Each row below is a small network's average activation on inputs in which a field has the value named, seen along a few directions.
Values that are neighbours, or in one group, have similar rows; names and order tell nothing.
In the rows, zero is written as 500.
Random noise pushes rows far along 2 fixed directions. That doesn't count. These rows show it; they differ only by the noise:
[743 460 402 432 367 579 378 611 423 198 527 605 398 326]
[605 600 416 629 328 563 466 660 640 291 548 553 308 538]
[594 563 432 460 368 538 370 577 406 337 570 589 470 467]
[587 594 425 563 344 549 426 623 544 322 561 566 380 522]


Field VUTE:
mefo: [485 639 413 564 608 454 598 625 563 532 641 404 342 457]
gug: [277 570 363 406 584 627 323 567 291 447 505 501 471 347]
gelan: [633 278 623 370 462 595 394 371 535 506 278 485 341 373]
lol: [508 602 763 713 324 456 659 595 858 665 584 478 391 691]
zup: [879 207 622 631 614 461 687 602 722 453 489 419 266 393]
sis: [454 539 205 735 512 617 512 588 798 260 430 467 368 591]
vif: [570 437 483 342 839 280 554 364 172 721 600 407 679 568]
loso: [945 267 446 176 569 405 558 546 281 347 729 566 590 160]
tupel: [160 740 605 501 412 337 581 570 448 837 745 564 763 575]
kepi: [496 523 656 497 491 272 633 458 424 805 690 510 726 670]
lebeg: [460 633 466 604 325 435 474 605 601 460 581 597 368 659]
dugos: [461 447 532 503 355 642 425 320 544 395 337 546 675 614]
fezek: [512 433 479 397 732 573 409 441 470 396 310 509 346 339]
bog: [178 536 555 610 476 510 548 223 617 662 250 454 660 821]
ges: [461 402 690 331 598 406 447 235 192 774 388 473 753 342]
kufo: [513 437 463 425 695 349 599 535 320 571 740 353 560 473]
tupi: [244 542 388 589 597 594 489 455 597 507 290 350 477 700]
temak: [490 528 576 566 316 692 524 502 687 498 354 659 463 415]
zov: [291 603 596 651 681 456 566 535 609 745 491 289 392 581]
gidi: [567 435 344 646 317 687 589 590 763  91 290 588 426 444]
A value of VUTE combines one of 4 hidden first parts with one of 5 second parts; all combinations occur once.
kepi and zup share the first part; kepi and lol share the second. Which value has the first part of lol and the second part of zup? -> ges
gidi and tupi share the first part; gidi and tupel share the second. Which value has the first part of tupel and the second part of tupi? -> zov
temak and gug share the first part; temak and dugos share the second. Which value has the first part of dugos and the second part of gug? -> sis

Field TODI:
bano: [409 571 467 382 397 608 412 502 447 402 452 576 504 435]
ber: [710 441 468 290 421 503 331 462 230 382 601 606 681 274]
funav: [691 425 470 647 406 487 609 751 776 281 659 520 223 419]
zupas: [296 681 544 415 535 333 506 498 276 873 845 495 765 741]
koruk: [500 397 502 594 607 582 561 508 667 529 404 389 406 525]
kos: [470 474 523 488 537 539 477 365 497 499 337 481 539 647]
sopak: [477 559 364 699 411 609 563 550 716 316 310 464 329 499]
dimog: [599 447 536 637 618 497 667 549 691 555 423 355 340 385]
riko: [453 414 526 116 573 492 219 232  32 525 391 611 782 402]
mefe: [646 451 415 458 429 580 478 583 487 215 475 649 443 319]
padi: [811 278 560 789 535 441 777 686 905 374 429 389 106 374]
The values of TODI form a line.
A walk along TODI starts at zupas and steps to its neighbour funav. Put ber, koruk, mefe, padi in the order it reaches them. -> ber, mefe, koruk, padi
Name the neighbours of riko, in listed order. -> kos, sopak
